A small network was shown many inputs. Here are its activations along a few directions, one row for each input.
In each table, some parts of the input vary, and every possible input appears once, in random order.
A made-up example of a description, with smaller parts first: one of 3 separate values, together with either a single point or one of 11 places around a ring or (one of 4 places along a line, together with one of 5 places around a ring).
Shared parts are said once, and a part with two or three values counts as separate values.
In the rows, 128 means zero.

Other details of the inputs vary at random and push rows far along two fixed directions, the same in every table; ignore that.

A family of inputs:
R1: [105 133 137 252 139  79  79 150 125 157  87  77]
R2: [128 144 144 178 163 153 104 122 148 104 118 123]
R3: [138 160 131  81 183 193 141  83 126 109 160 184]
R4: [117 143 118 153 127 107 127 128 149 125 122 110]
R5: [146 155 168 196 178 184 127 113 124 146 112 130]
R6: [120 163 134  94 155 212 140  96 139  78 158 182]
R7: [137 121 143 186 122 134 101 124 138 126 112 110]
R8: [122 161 131 109 135 220 155  92 130 109 156 192]
R9: [110 110 140  91 113 155 139  89 121 138 133 112]
R10: [103 117 153 218 153  92  74 134 131 176  58  38]
R11: [142 123 125 107 119  86 150 139 131 130 132  88]
R12: [136 128 131 185 154 140 121 117 137 169 111 114]
R13: [128 144 156 181 174 152 124 133 105 143 125 125]
R14: [145 117 132 108 111 140 171 125 115 127 128 135]
R15: [120 144 118 146 133 118 132 129 148 124 129 118]
R16: [134 125 126 138 130 121 119 133 147 105 130 114]
R17: [136 128 125 130 127 154 114 142 132 112 123 133]
R18: [117 122 115 130 147 138 137 129 111 150 144 137]
R19: [140 126 144 198 137 143 107 129 142 134 112 116]
R20: [125 136 123 127 118 148 111 132 131 112 120 130]
R21: [128 130 122 162 107 119 128 126 139 143 122 117]
R22: [132 105  96 108 110  64 142 138 142 153 131  82]
R23: [141 160 146 185 201 171  89 110 123 150 100 144]
R24: [ 98 104 139  39 101 121 142 114 127 130 140 117]
R25: [127 120 155 233 144  76  75 166 156 151  80  82]
R26: [133 107 106  60 112 104 139 113  96 130 165 145]
R27: [130 145 160 198 196 165 120 114  97 121 102 164]
R28: [135 112 106  79  74 126 160 124 131 120 157 138]
R29: [123  95 109 130  90  74 128 158 119 131 143 101]
R30: [139 158 158  76 171 192 143 101 118 103 145 202]
R31: [141 112 132 240 153  70  81 117 136 181  72  82]
R32: [131 122 124 111  91 144 130 111 132 110 141 136]
R33: [125 124 139 147 126 110 116 153 149 132 123 127]
R34: [110 128 126 121  94  89 120 144 143 131 120 119]
R35: [140 153 139  85 175 192 166  93 116  83 139 195]
R36: [123 115 115 153 150 102 112 117 106 149 122 131]
R37: [134 150 115  81 174 209 138  93 115 120 139 200]
R38: [136 127 138 126 144 122 128 117  95 123 134 141]
R39: [136 121 164 229 159  57  91 149 133 151  55  94]
R40: [152  95 123 125  92  71 144 122 112 129 103 113]
R41: [133 152 169 162 173 147 122 139 133 144 112 130]
R42: [113 143 147 171 131 116  97 138 146 130 105 122]
R43: [129 154 118  87 172 224 151 111 123 133 147 184]
R44: [114 159 151  89 148 212 130 108 138  90 151 200]
R45: [110 116 120 166 100  81 104 145 117 132 121  95]
R46: [135  84 116  61  60  33 166 170 125 136 124  93]
R47: [121 127 101  62  84 111 149 121 137  96 155 126]
R48: [112 107  94  73  71  89 152 144 113 123 164 128]
R49: [108 119 100  76  82 113 153 133 111 117 164 142]
R50: [122 153 138 101 178 216 147 108 104 131 175 182]
R51: [128 160 150  81 176 210 145 115 132 133 161 187]
R52: [128 114 102 119  93  65 138 146 147 124 133  90]
R53: [127  97  79  72  42  44 142 164 130 137 131  85]
R54: [136 130 131 177 139 135 100 152 138 130 105 110]
R55: [120 152 169 186 174 177  91 129 147 115 110 153]
R56: [122 138 143 174 172 130 112 137 146 167 106 126]
R57: [114 111 120 134  96  97 112 138 115 118 136 111]
R58: [117 153 128 187 138 137 100 138 134 138  95 115]
R59: [114 129 122 142 129 137 132 137 117 125 146 141]
R60: [151  96 102  56  78  82 143 107 115 141 153 122]
R61: [136 128 133  82 137 114 123 117 127 137 140 151]
R62: [120 118 115  63  87 108 151 146 141 118 153 146]
R63: [122 137 111  99 101 144 126 132 127 112 130 136]
R64: [149 131 132 127 139 114 119 126 112 130 106 121]
R65: [112 127 114  63  82 108 149 138 139 119 149 148]
R66: [126 138 142 164 179 130 102 115 137 151 103 151]
R67: [134 125 105  92 143 115 138 101 132 125 138 142]
R68: [127 104 130 163 120  75 140 159 103 144 109  92]
R69: [124 112 122 110 112 139 128 137 114 105 154 142]
R70: [140 118 128 151 112 132 129 130 138 131 132 123]
R71: [ 90 140 153  91 171 226 140  84  98 117 155 167]
R72: [153 128 150 175 144 114 114 107 117 141 102 116]
R73: [136 157 156 189 191 187 132 138 119 134  89 141]
R74: [147 102 114 114 102  67 135 144 109 127  93 106]
R75: [128  94  92  83  27  50 145 136 130 132 136  88]
R76: [129 108 124  59  87 116 137 145 140 102 152 145]
R77: [144 133 127  89 124 142 150 140 114 131 132 122]
R78: [134 125 112 101 112 144 135 146 131 118 139 137]
R79: [118 122 103 117  85  66 131 137 144 121 127  88]
R80: [132 167 152 185 209 178 115 113 143 147 124 127]
R81: [119 120 132 138 125 143 114 133 115 108 143 136]
R82: [133 123 118  98 106 147 121 138 128 104 133 134]
R83: [136 161 131  84 172 224 145 114 120 133 155 175]
R84: [146 109 109  59  90 125 159 119 123 148 165 122]
R85: [124 164 141 199 178 186 107 135 137 133 105 144]
R86: [113 139 133 141 125 116 122 144 147 136 122 136]
R87: [134 127 119 105 125 136 138 130 145  99 148 132]
R88: [123 113 120 112 115 137 133 140 115 110 156 142]
R89: [124 101  80  73  40  47 141 160 129 134 128  87]
R90: [129 119 119 137  81 106 123 122 133 127 124 108]
R91: [103 110 123  45 108 122 151 100 128 118 147 100]
R92: [137 117 113  58 108 113 185 134 123 106 144 129]
R93: [148 123 132 145 134  61 119 124 128 129 107  88]
R94: [142 117 132 139 112 149 124 122 135 116 133 132]
R95: [131 128 137 240 154  76  90 153 158 144  89  67]
Description of these inputs: one of 5 separate values, together with either a single point or (one of 2 separate values, together with one of 4 places along a line) or one of 10 places around a ring.
Changing only the choice among 5 separate values turns R89 into R4. The same change can be made to R20. Which row results?
Answer: R6
Changing only the choice among 5 separate values turns R36 into R67. The same change can be made to R59. Which row results?
Answer: R52
Which other rows does R80 become when the choice among 2 separate values takes its other values? List them by row number.
Answer: R3
Which other rows does R93 become when the choice among 2 separate values takes its other values? List them by row number.
Answer: R11
Which other rows does R30 become when the place on the line of 4 takes its other values? List them by row number.
Answer: R39, R61, R66
A walk changes only the place on the ring of 10. It starts at R90 and steps to R32. List the rest of the walk in order.
Answer: R7, R94, R19, R70, R28, R21, R8, R75
Which other rows does R43 become when the choice among 5 separate values takes its other values? List them by row number.
Answer: R12, R18, R22, R56
Which other rows does R38 become when the place on the line of 4 takes its other values? List them by row number.
Answer: R26, R27, R36
Which other rows does R24 become when the choice among 5 separate values takes its other values? List them by row number.
Answer: R9, R10, R71, R91

A family of inputs:
R96: [136 149 136 128 146 175 140 135 129  87 139 177]
R97: [139 135 148 150 155 124 113 124 136 113 104 143]
R98: [115 143 128 170 126 155 120 144 139 133 127 129]
R99: [140 136 138 122 157 184 158 121  95 129 138 164]
R100: [106 125 123 150 127 139 113 131 117 145 131 122]
R101: [120 145 153 212 179 126  94 140 114 140 102 133]
R102: [116 105 116 123  94 113 125 125 109 121 139 119]
R103: [120 118 110  92  81 101 139 131 151 128 135  99]
R104: [127 135 130 143 147 118 122 153 129 132 121 140]
R105: [119 124 133 185 121 141 106 129 124 124 125 114]
R106: [152 104 130 110 111 107 150 123 103 132 121 117]
R107: [119 128 138 131 146 121 107 110 127 136 116 120]
R108: [142 115 124 144 105  51 111 153 155 128  98  79]
R109: [137 138 151 207 180 146 119 139 111 169  97 113]
R110: [109 137 128 128 139 189 130 112 107 116 150 166]
R111: [117 153 143 101 174 166 132 113 126 126 143 164]
R112: [118 149 128 136 125 193 139 128 127 106 148 168]
R113: [120 137 142 117 151 174 125 100 108 109 138 172]
R114: [106 132 136 154 157 128 107 131 125 156 121 121]
R115: [117 108 100  70  68 134 148 133 114 110 170 135]
R116: [113 115 123 104 122  87 118 121 129 146 122 100]
R117: [143 117 114  62  85 114 155 138 130  86 148 152]
R118: [113 156 132 119 140 193 140 116 147 121 148 151]
R119: [131 144 149 107 161 164 125 101 119 104 131 174]
R120: [123 123 140 139 137 121 108 110 120 126 114 128]
R121: [132 119 142 159 134  85 105 131 117 127 107 118]
R122: [148 140 123 129 157 177 154 111 100 130 145 174]
R123: [121 118 121 117 119  85 121 150 116 141 130 121]
R124: [128 143 133 140 145 123 127 146 152 126 122 122]
R125: [110 132 128 145 128 142 116 123 142 143 135 103]
R126: [128 112 120 152  82  67 109 140 154 137 105  68]
R127: [130 136 137 170 153 116 116 151 124 125 112 141]
R128: [151 124 150 158 153 132 128 112 115 140  99 114]
R129: [112 153 130 123 136 195 139 126 145 124 150 158]
R130: [131 123 103  59  90 118 158 158 131 107 157 148]
R131: [106 116 123 141 120 103 112 125 132 154 124  87]
R132: [124 128 138 172 123 151 107 116 129 119 123 123]
R133: [144 143 121 122 161 180 153 115 107 142 147 170]
R134: [127 118 111  46 107 108 155 146 132 121 155 148]
R135: [129 120 115 145  96  61 115 151 163 140 104  67]
R136: [118 124 141 166 135 137 101 105 125 130 110 117]
R137: [131 150 130 133 132 186 138 130 132  90 142 171]
R138: [108 120 129 151 130 106 105 116 137 152 111  87]
R139: [153 122 123 158 141 123 137 119 106 137 124 132]
R140: [146 146 130 106 173 175 152  91 126 140 136 154]
R141: [155 129 129 140 152 121 130 104 126 147 113 117]
R142: [138 107 113  47 105 123 175 133 110 147 154 127]
R143: [158 122 130 145 142 121 132 104 119 138 113 126]
R144: [145 110 126 152  97  53 112 153 148 119  96  88]
R145: [143 111 117  39 111 119 173 113 117 139 143 118]
R146: [102 141 130 114 150 191 129 110 124 135 151 155]
R147: [136 128 117 104  97 110 130 133 153 113 125 111]
R148: [141 108 122  97 101  79 135 139 125 107 126 132]
R149: [129 114 126 112 115  92 128 137 107 116 134 134]
R150: [125 123 127 183 101 112 115 145 135 122 116 107]
R151: [139 121 119 121  87 111 132 139 138 102 127 125]
R152: [150 110 131 110 123  94 139 120 121 149 110  91]
R153: [159 108 115 118 112 101 146 114 108 133 129 127]
R154: [143 133 126 158 161 130 134 125 124 165 122 122]
R155: [126 139 136 132 157 114 124 138 143 135 119 129]
R156: [117 122 133 151 136 123 113 125 107 126 125 133]
R157: [128 145 128 172 129 147 121 150 136 115 122 138]
R158: [131 120 129 157  94 107 115 129 145 120 111 102]
R159: [131 108 131 134 117  41 101 136 133 143 100  81]
R160: [134 134 140 161 152 125 119 140 124 112 115 148]
R161: [122 113 120 121  95 107 113 120 141 131 128  89]
R162: [113 131 130 141 129 141 114 114 146 138 127 102]
R163: [148  98 119 105 100  96 156 136  98 132 130 112]
R164: [110 120 126 159 132  99 105 144 115 155 118 108]
R165: [143 146 142 203 191 136 117 115 131 172 101 109]
R166: [111 111 101  57  78 134 148 131 131 129 172 124]
R167: [114 111  98  64  72 137 147 136 121 122 171 131]
R168: [127 108 120 115  85 118 120 116 132 116 133 108]
R169: [120 117 113  43 108 107 149 136 120 128 160 145]
R170: [131 152 132 127 147 177 141 142 128  96 141 178]
R171: [137 151 151 216 153 144  94 128 154 119  88 118]
R172: [117 134 137 124 137 187 125  96 112 107 142 164]
R173: [131 113 110  71  62 129 153 126 129  96 154 141]
R174: [125 156 134 114 158 178 141 140 145 114 143 168]
R175: [131 122 126 105 130  78 127 137 145 132 115 110]
R176: [118 105 114  88  90  98 123 113 128 131 133 100]
R177: [133 132 128 136 130  89 122 145 157 128 109 101]
R178: [107 147 137 103 167 176 130 106 122 133 145 157]
R179: [112 129 134 169 146 127 108 133 108 138 121 132]
R180: [139 111 115  43 110 120 175 123 113 143 152 120]
R181: [121 158 128 119 144 189 138 135 150 117 146 161]
R182: [136 141 139 102 154 137 128 118 140 110 123 153]
R183: [125 142 122 157 123 140 122 155 143 127 126 129]
R184: [124 138 125 161 124 107 117 149 158 139 114  95]
R185: [120 143 146 136 170 122 112 117 134 138 113 128]
Changing only one part turns R177 into R174. The same change can be made to R116. Which row results?
Answer: R114
Changing only one part turns R158 into R112. The same change can be made to R143. Which row results?
Answer: R122
Changing only one part turns R148 into R182. The same change can be made to R173. Which row results?
Answer: R126
What do these inputs look like to the network?
Answer: one of 9 places around a ring, together with either one of 2 separate values or one of 8 places around a ring
Which other rows does R136 become when the place on the ring of 9 takes its other values? List them by row number.
Answer: R100, R102, R110, R131, R138, R146, R172, R176
Which other rows does R180 become when the choice among 2 separate values takes its other values? List them by row number.
Answer: R165
A walk changes only the place on the ring of 8. It starts at R102 and steps to R156. List the rest of the walk in order.
Answer: R149, R160, R96, R137, R150, R105
List by row number the other rows that have the place on the ring of 9 in common with R104.
Answer: R98, R100, R109, R123, R130, R133, R164, R167, R183
A walk changes only the place on the ring of 8. It starts at R155 and steps to R124. List the rest of the walk in order.
Answer: R184, R118, R125, R131, R178, R111
Which other rows does R143 become when the choice among 2 separate values takes its other values? List them by row number.
Answer: R128

A family of inputs:
R186: [128 127 150 121 147 123 130 108 116 138 113 121]
R187: [136 130 128 154 145 137 128 134 111 134 132 158]
R188: [117 127 141 131 112 147 129 125 129  99 125 138]
R189: [138 129 133 148 144 144 129 147 104 134 122 149]
R190: [103 136 112 126 128 151 128 117 128 141 146 126]
R191: [134 129 146 126 157 143 114 110 116 139 110 134]
R192: [121 124 107  76  85 137 139 115 123  86 155 151]
R193: [125 135 104  55 113 119 153 133 143 104 153 154]
R194: [128 143 130 130 141 119 118 140 154 125 126 145]
R195: [123 152 148 134 154 136 132 144 148 122 116 137]
R196: [107 135 130 144 146 160 122 124 132 143 143 113]
R197: [125 115 119  80  89 132 140 124 125  86 156 135]
R198: [130 151 141 132 151 140 116 150 147 125 114 141]
R199: [130 117 111  52 121 123 149  94 111 119 148 146]
R200: [152 105 104 119  78  26 133 164 159 142 106  65]
R201: [132 135 143 155 146 138 139 142 105 133 122 141]
R202: [153 115 118  56 114 130 161  94 120 124 140 136]
R203: [133 131 141 132 158 134 112  98 123 139 120 142]
R204: [109 135 131 146 138 164 112 133 131 152 127 121]
R205: [113  90  95 123  57  35 111 151 136 168 133  60]
R206: [123 127 130 137 110 143 112 117 135 102 134 151]
R207: [102 128 137 162 134 137 121 135 134 156 120  99]
R208: [124 127 142 176 115 127  95 138 132 115 104 117]
R209: [131 121 146 150 162 111 114 109 121 141 111 103]
R210: [155 128 127 163 143 139 144 133 115 137 120 136]
R211: [132 134 122 156 150 136 134 131 106 130 130 150]
R212: [145 113 127 192  92  81 105 136 144 126  95  77]
R213: [128 140 125 148 133 166 133 116 138 150 131 114]
R214: [127 146 139 136 164 136 126 141 150 117 126 132]
R215: [138 114 114  78 115 128 162 138 101 113 162 149]
What do these inputs look like to the network?
Answer: one of 5 separate values, together with either a single point or one of 5 places around a ring
Changing only the choice among 5 separate values turns R188 into R195. The same change can be made to R192. Which row results?
Answer: R193
A walk changes only the place on the ring of 5. It starts at R201 and steps to R215. List the rest of the walk in order.
Answer: R211, R187, R189
Which other rows does R199 become when the place on the ring of 5 takes its other values? List them by row number.
Answer: R186, R191, R203, R209
List by row number the other rows that have the choice among 5 separate values in common with R204.
Answer: R190, R196, R205, R207, R213
